These are the activations of a small neural network, seen along a few directions. Each row is one input.
In each table, some parts of the input vary, and every possible input appears once, in random order.
A made-up example of a description, with smaller parts first: values(2) and (point or ring(9) or (line(4) and ring(8))).
Shared parts are said once, and a part with two or three values counts as separate values.

Other details of the inputs vary at random and push rows far along two fixed directions, the same in every table; ignore that.

Rows:
x1: [  7  15 -27 -15 -21   0  29  11 -51 -13 -16  14  67]
x2: [  2 -17 -13   1  23 -12  12 -30  11 -25 -17 -17   7]
x3: [ -4  -6  10  29 -14   0 -16   3   0   0   6  14   2]
x4: [ 13   1   5  18 -37   6 -19   3  18  13  25  31 -24]
x5: [-16  -3  -6  18  13  -5  16 -35  -1 -31   7 -23   3]
x6: [  0  31  -6 -27   6  20  15   7 -63   3 -10  16  61]
x7: [-20  -5 -21 -22   6  -4  -3 -31   0 -19   3 -34  -4]
x8: [ 10  -7 -10  11 -27 -17 -42  12  44  18   6  -1 -40]
x9: [ 10 -22 -14 -26  17 -11  17 -36  -2 -25  -9 -13  -3]
x10: [ -8   4   1 -17  -2  10  42  17 -74  -7   7  32  38]
x11: [  8  22  16 -14 -36  43   3  42 -26  23  -2  50  47]
x12: [ -7   2   3 -17   8 -12  21  -6   9 -22 -11 -42  -8]
x13: [ -7  17   8   3 -18  14 -11  19  26  13   1  -5 -11]
x14: [-16 -27   4 -19  17  -1  -7 -33 -15 -26   5 -21  -7]
x15: [  5  14   0  21   2 -24 -40  10  42  17  -1 -23 -40]
x16: [-19  -8 -11  -2  10  11 -11 -16  -2  -9 -10 -11  25]
x17: [ 24   0  20  12 -18   9 -13  23  45  19  -4  26 -22]
x18: [ -7 -18 -15 -12  28 -30  25 -10   1  -4 -17 -23 -19]
x19: [-15   2  14  -8  39  -7  -6 -20 -22 -16  -5 -32   2]
x20: [-24 -24   1   2  25  -2  -4 -29 -10 -30  -9 -27  14]
x21: [ 14  10  -2  -7  14 -25  10  -4 -10   3 -22 -15   2]
x22: [-15   0  -2   8  10  -1  21  -2  -4  -7  17   1 -16]
x23: [-11   8  18   1  28 -13   6 -19 -27 -15   3 -29  -7]
x24: [ -1 -18 -13   3  17 -29  10 -25  11 -17 -27 -31   3]
x25: [ 27  19   1  -2   3  -1   4   7 -10  11 -13  24  17]
x26: [  2  19  16  35   4  -5 -27  -2  33  14  18  -9 -42]
x27: [  1  10  29  21 -18  13   1  10  29   4  20   7 -29]
x28: [ 15  -4  18   7 -16 -11  -7  19  39  18 -16   1 -28]
x29: [ 28 -27   4  16 -10  14  -7  20  -5  29   3   1 -19]
x30: [ -1   6  33  -2 -17  15  18  17 -26  -4   7  14   9]
x31: [  7   2  25  23  -7   6 -16   6  65   6  12   0 -43]
x32: [ 10  10  28 -11 -30  35   7  39 -38  11   0  47  40]
x33: [-18  23 -11  -8  24  -8  -3 -16  -7  -8  -4 -41   1]
x34: [ 16   9  -4  20 -26  12 -11  40  21  33  18  58  -7]
x35: [  3  -5  -3  -4 -26  17 -38   9  12  23   8  28   0]
x36: [-34 -13 -11 -19  39   0   7 -15  -6  -8  -2 -23  -1]
x37: [ -3 -17 -15 -12  34 -13  23 -13   3 -11  -8  -7 -10]
x38: [-17   8 -16   4  -3  -1 -18  21  19  21   7   4 -19]
x39: [ -8   0   0 -21  -1  19  22  26 -63   4   3  41  45]
x40: [-17  -1 -11  32  -6  -6 -47  -3  58  10   1 -21 -29]
x41: [  1  -1 -11  11   6   0  11 -22   5 -20   0  -1  19]
x42: [  4 -12 -12 -20  10  -4  21 -39  -4 -31   8 -13   1]
x43: [  4   6 -14   9 -19  -8 -15  39  16  27   4  22 -16]
x44: [  4 -12  14  10 -23   2 -21   0  -3   5  19  19 -20]
x45: [ 39   3 -11 -15 -52   0   4  31 -27  28 -11  58  29]
x46: [  5 -17 -11 -14  27   4  27 -10  -6   4   5 -39  18]
x47: [  9  21   1   0  16  -2  12 -14  -8  -8   1  -5  10]
Each input here is: values(2) or (values(5) and ring(9)).

Rows:
x48: [-10  -3   6   5  -4  -1  24  -3  12 -10   4 -23 -21]
x49: [ -7  11   4   8 -10  15 -39  18  49  22  -5   1 -12]
x50: [  3  -7 -16 -41   3  11  50 -17 -33 -22 -23 -22  43]
x51: [ -2  -1   0  -8   8   0  10 -38 -39 -33   5 -14  30]
x52: [-30 -18   7  -7  10   2 -31   1  11   3  -5  -6  -9]
x53: [-35  19  10   4   8   4   6   0  11 -11   9 -18 -12]
x54: [ 10   5 -23 -10  13 -29  30 -11 -27   3 -16   7  28]
x55: [ 12  -8  19  11  14 -23 -11  10  49  10 -14 -12 -53]
x56: [ 16 -14   8  29 -24   6 -17   5  16   6   5  23   1]
x57: [ 12  -7  11  27 -26  20 -12  36  13  39  25  43 -19]
x58: [ -8 -28  -8 -33   0   5  31  -8 -47 -15 -16  -7  30]
x59: [ 16  18   6  -2 -29   4  31  21   0   4  10  36  -3]
x60: [ 30  -8  -2  12 -27   9 -23   6  34  20  10  47  -8]
x61: [ 28   6  -3   3 -14   2  -1  -1  36   9  -2  15  -6]
x62: [ -4 -16  14  -7  35 -18  23  -9   3 -15 -22 -54 -17]
x63: [  8  16 -12  28  -6 -27 -41   8  18  37   0   1 -17]
x64: [-24  -2  11  11   0  12  -3 -10 -13 -23  11   7  15]
x65: [ -3 -14   0  12   7   2 -39 -34  35  -4  14 -23 -30]
x66: [ 12  18  18  16   2  -2 -29  22  24  27   8  -4 -36]
x67: [ 23 -11  10   4   6   1   5  16  -6  15  10  35 -14]
x68: [  0 -11 -12  34  13 -33 -24  -3  40  26 -11 -23 -29]
x69: [  5 -16  -8 -19  19 -14  10 -32  42 -18 -15 -34 -28]
x70: [-20  29   2 -20  20  19  36   6 -37 -11   6  -8  30]
x71: [ -9  15   7   0  20  -3   1 -11  12  -2  16 -37 -35]
x72: [ -4  22   3 -17   0  -2  34 -25 -50 -41   1 -25  35]
x73: [ -3   9  -6  -9 -10  37   4   4 -39   1   1  40  64]
x74: [ 29  -6   6  21 -28  -1 -13   3  19   4   6  47  -1]
x75: [  6  27 -36   7  -8 -14 -19  -4 -19   9 -12   8  11]
x76: [ 14  39  13  14 -56  20 -13  42  -6  32  21  49   2]
x77: [ 18  25   8   5 -16   0  -4  -8 -12  -9  -1  -3  24]
x78: [ 23  22 -45 -10 -11 -14  24   7 -47   1 -24  42  48]
x79: [ -2 -30  11  14  29   0  -1  -2   6   1   6 -16 -29]
x80: [-16  21   9 -27  27   1  29   5 -43 -17 -23 -23  36]
x81: [  3 -15   7  -9   5 -23  -7  -5  48   0 -16 -18 -45]
x82: [ 11 -10   4   2 -16  -3  22 -10 -16 -25   7  26   8]
x83: [ -2 -11  20  15   2  -7 -45  10  12  19   7  -2 -39]
x84: [ -1 -36   8   7   1 -21 -39  -4  60  11  -3  -2 -61]
x85: [ -5  -7   9  14  20  -5   6   0  44   9   8 -36 -53]
x86: [-32 -29   0  -5  24  -6  35 -37 -11 -36   9 -40 -16]
x87: [  0 -11   7  14  20 -16  10 -31  29 -26 -11 -50 -13]
x88: [  6  18   9  26 -16  18 -48  19  56  28   6  13 -11]
x89: [  2   4  17  38 -22  15 -48  17  26  17  13  38   4]
x90: [  2   1 -36  28   1 -22 -22   0  23  12 -21  -5 -17]
x91: [ 21   9 -13 -24 -10  19  46  -5 -36 -11 -16   1  60]
x92: [ -1  13  12 -15  14  -9   4  -2 -23  -7 -12 -29  -1]
x93: [-15 -11   1  12  -8  18 -51  10  37  20   2  18 -12]
x94: [ 16   0  -2  -7  -7  10  27  14 -19  11  21  45   2]
x95: [ 14  11   6 -13  -8  21  10  19 -67  12  11  36  36]
x96: [-14  22  18  24 -11   5 -15  11  23  -5   5   0  -2]
x97: [-19 -11 -40 -18  20 -27 -16 -15   9 -11   5 -49 -11]
x98: [  1 -25   8  -2   9   0  12   8 -25   0 -11  -5  -1]
x99: [ 33  24   6  -6 -31  17  27  40  -8  28  12  59   7]
x100: [-28  12 -36   6  36 -24 -11 -27   5 -17 -20 -31   1]
x101: [-22   3   1 -12  -2   7  21 -21 -47 -22  19  -5  10]
x102: [ 10  -1   0 -12  25 -17  42 -40  -7 -44 -14 -30  17]
x103: [ -5 -11  -7 -20  -6  12 -13 -17 -16  -3   3   0  10]
x104: [ -6   3 -10 -28   9  -1   1 -26  -1 -16 -11 -39   1]
x105: [-16  14   8 -13  -6   6 -14  19   8  11 -14   0  12]
x106: [  8  -5  10  13 -31   5   2  15  14  13  23  49 -22]
x107: [  1   9  -4  -9  15  -2  -7 -37  16 -15   0 -43  -5]
x108: [ -2 -21   7  18 -12   2  11 -10  -3 -20   8  -1  -3]
x109: [  7  21  -2 -38 -26   8  12  15 -48   5 -14  11  40]
x110: [-29  -4 -38 -14  21 -14 -13   4   6  -6  -1 -29  12]
x111: [  4   2   5  -1 -10  -1  41  -6 -21 -27  -6 -16  21]
x112: [-26   4 -13  11  40 -31 -10 -23  10   0 -12 -42  -1]
x113: [-42  -7  11  14  13   7 -12 -13  13 -10  18  -9 -25]
x114: [ -7 -41  -8   2   9   1 -18 -21  39  -1  -6 -25 -31]
x115: [ 11 -26 -11 -12  -3   0  -7 -13  24   0  -1  14 -15]
x116: [ 23   0 -44 -19 -30 -10   6  39 -11  21   4  43  30]
x117: [ -5  10  12   3   8  26  -3  27 -38  16  10  34  29]
x118: [ -5 -20 -44 -16   1 -14   6  10  -1   1  -3 -18  15]
x119: [ 12 -18  -5  10 -16  17 -10  -4  10   9   5  15   7]
x120: [ 34  -6  18   8 -33   7 -13  47  -8  38  -2  71  -1]
x121: [  4 -10   8  -5 -12  -5  -3  17  20  13 -17 -10 -11]
x122: [ 15  12   4 -12 -12  -7  46  -8 -22 -34  -6   8  25]
x123: [-20  17  -6 -30  13  32  46   6 -81 -12  11  23  62]
x124: [ 47  24  17  11 -31  10  -1  60   3  47   4  70   2]
x125: [ 35  17  18  19 -31  17 -10  61   2  50   4  49   1]
x126: [-14   1  -2 -18  21   9  21 -20 -45 -14  19 -13   6]
x127: [-16 -26   9   0   4 -11 -46 -11  26   7   4 -22 -45]
x128: [-22 -10   4 -11  15  -6  20 -48 -38 -50  11 -35   7]
x129: [-24  10  13   0  51  -6   1  -8  11 -11  -2 -47 -18]
x130: [  5  28  12  12 -15  15  -5  12  -4  -1  -6  17  41]
x131: [-33 -22  17   4  45  -5 -18 -15   8 -12  -5 -36 -27]
Question: Changing only one part turns x116 into x110. The same change can be made to x81. Which row results?
Answer: x105
Question: Changing only one part turns x129 into x124. The same change can be made to x100. Which row results?
Answer: x78
Question: Describe the family of inputs behind these rows.
Answer: line(4) and (values(3) or (values(2) and ring(9)))
Question: Which other rows does x68 become when the values(3) part takes its other values? List them by row number.
Answer: x90, x118
Question: Which other rows does x130 become when the values(2) part takes its other values? List them by row number.
Answer: x89
Question: A walk changes only the ring(9) part. It starts at x114 and steps to x119. List the rest of the walk in order.
Answer: x56, x108, x86, x57, x79, x98, x58
Question: Which other rows does x67 become when the values(2) part takes its other values? List them by row number.
Answer: x124
Question: Which other rows does x63 become when the values(3) part takes its other values? List them by row number.
Answer: x75, x97

Rows:
x132: [  2  34 -13   3 -18  15  17  17 -67   4  12  30  56]
x133: [-47 -19  -5 -24  46  -2 -11 -52 -14 -46 -11 -67  11]
x134: [-41   5 -18 -34  38   1  47 -35 -39 -40   5 -59  17]
x135: [-32   3  -7  -7  55  -5  35 -44  -5 -42  -5 -73  12]
x136: [-18   1   3  18  41 -28 -15 -40  26 -21  10 -38 -46]
x137: [ -5   6  18  34  22 -10 -34 -10  80   6   5 -20 -58]
x138: [  7   7   7  -3 -46  22  17  47 -22  18  13  63  16]
x139: [ 14 -10 -38 -58  43 -39  68 -42 -46 -41 -51 -65  33]
x140: [-17 -38   6  -6  31  -5   6 -30  33 -16  18 -38 -60]
x141: [ -7   1  14  26   1 -10 -52 -25  75  -4  10 -23 -60]
x142: [ 12  -2  23  39 -27   9 -16  34  47  24   6  39 -20]
x143: [-12 -10  -5 -12  17 -10  54 -23 -64 -41  -2  -5  32]
x144: [  7 -13 -51 -44  49 -29  65 -43 -25 -41 -48 -49  48]
x145: [ 30  38  27   0 -36  16  -1  43 -22  29   4  50  16]
x146: [ 44  14 -55 -26 -34 -16  34  22 -73  18 -29  59  80]
x147: [-48 -16  -7  -9  64 -16  -4 -46 -29 -33  -4 -60   1]
x148: [  4  29  -5 -28 -19  19  32  20 -46   4   9  40  36]
x149: [ -2  13  29  44 -11  -4 -57  25  66  34  16 -20 -65]
x150: [ -3 -20  25  43 -28  -5 -53   2  79   6  11   3 -63]
x151: [ -8 -32  -1 -34  27   4  42 -62 -31 -55   0 -42  13]
x152: [  0 -33  31   0  33 -11   4 -30  28 -16   6 -47 -57]
x153: [  4 -36  15  39  15 -14 -39 -18  54   7  25  -7 -73]
x154: [ 13  34  -2  10 -60  34 -18  33 -25  21  12  48  49]
x155: [ 33  -3 -37   1 -39 -17 -27  48  45  50  -5  41 -16]
x156: [-12  15  -1 -12 -26  32 -19  47 -31  34   8  49  29]
x157: [ 16  -1  41  31 -32   1 -24  39  36  27   7  26 -42]
x158: [ 44  14 -47 -38 -56   1  28  14 -51  11 -31  53  90]
x159: [ 15 -24  26  43  -3   8 -39  10  82  28  17  14 -63]
x160: [  2  21   4   6 -20  35 -19  46 -24  36  -4  55  50]
x161: [  6  22  22  -2 -26  27 -25  52 -37  39  -2  43  31]
Question: Describe the family of inputs behind these rows.
Answer: values(5) and (point or line(5))
Question: Changing only the values(5) part turns x147 into x133. The same change can be made to x143. Which row results?
Answer: x150
Question: Which other rows agree with x159 in the values(5) part? List them by row number.
Answer: x135, x137, x142, x144, x160
Question: Which other rows does x152 become when the values(5) part takes its other values? List them by row number.
Answer: x140, x151, x153, x159
Question: Which other rows does x134 become when the line(5) part takes its other values? List them by row number.
Answer: x138, x140, x148, x156

Rows:
x162: [ 33  15 -25  -5 -27  -2  24  49 -30  41  -8  43  35]
x163: [  7  10  15 -16  38 -11  62 -36 -42 -49   4 -33  11]
x164: [ 23  33 -15  38 -16   0 -55 -12  76  29 -29  -1  -5]
x165: [  1 -34   7  -2  34 -25   5  -8  30  -1 -21 -39 -30]
x166: [ -5  27 -23   8 -26  20 -13  39 -48  30   6  42  49]
x167: [ 28  41 -29  -3 -49 -17   1   6  15 -19 -19   4  57]
x168: [ 17 -19  17  12 -17   1 -30  22  67  34   3  -8 -52]
x169: [-40  13  13 -26  34   5  50 -33 -35 -45  -3 -39  14]
x170: [-50 -21   4   3  40   7   9 -47  13 -47  10 -56 -15]
x171: [ 11 -23  -9 -11   5 -14  38 -44 -26 -38  -3  -9   1]
x172: [ 11  19  -1  27   6 -15 -36  38  46  42   8   4 -47]
x173: [-38 -14  -2 -19  43   4  17 -29 -51 -39 -14 -46  39]
x174: [-11 -20  -1  13  -7  10 -29  -5  39   3  21  23 -20]
x175: [-12  15  31  18 -15   8 -48  20  46  29  11  -9 -48]
x176: [ 30  -8 -11 -15 -39   7   2  36 -39  25 -20  64  36]
x177: [ -8  22  19  -3  -4   6  -3  25 -34  14 -11  16  23]
x178: [ 27   3   2   8 -42  21  -2   9 -39   8  22  71  41]
x179: [-23 -11 -46 -34  41 -20  21 -35 -48 -25  -2 -28  34]
x180: [ 29  32  17 -20 -29  29  12  48 -30  27   4  42  30]
x181: [ -3  -6  24  59 -18  10 -49  -3  45   8  29   5 -41]
x182: [-17  25  -2  21   5 -15 -31  20  17  31   5  -7 -28]
x183: [ 18  -3   5  -5 -23  14  36  26   0  11   0  33  14]
x184: [  6  32  24   8 -21  12  23   2 -46  -8  13  27  26]
x185: [ 11 -14 -11  -7 -32  11  16   9  -1   2  -1  46   2]
x186: [  2  13  23  11   9   5   4  15  36   3  10   3 -34]
x187: [  0  15   7  -5 -42  45 -15  36 -37  20  13  37  44]
x188: [-17 -38   2  17  28 -19 -60 -18  54   5   3 -18 -45]
x189: [ -6 -34  -7 -17   8 -11 -10 -26  31 -11  -8 -36 -42]
x190: [ -5 -14 -46 -29  23 -28  32 -23 -37 -16 -18 -21  10]
x191: [-17 -32   3   3  12  -2 -55 -22  57   3  15 -28 -50]
x192: [  9 -26  10   6  26 -24  37 -41  15 -31   1 -42 -30]
x193: [-10   3   6 -36  57 -12  49 -17 -44 -33 -23 -43  22]
Question: Describe the family of inputs behind these rows.
Answer: values(2) or (line(5) and ring(6))
Question: A walk changes only the line(5) part. It starts at x181 and steps to x170. List the rest of the walk in order.
Answer: x187, x173, x166
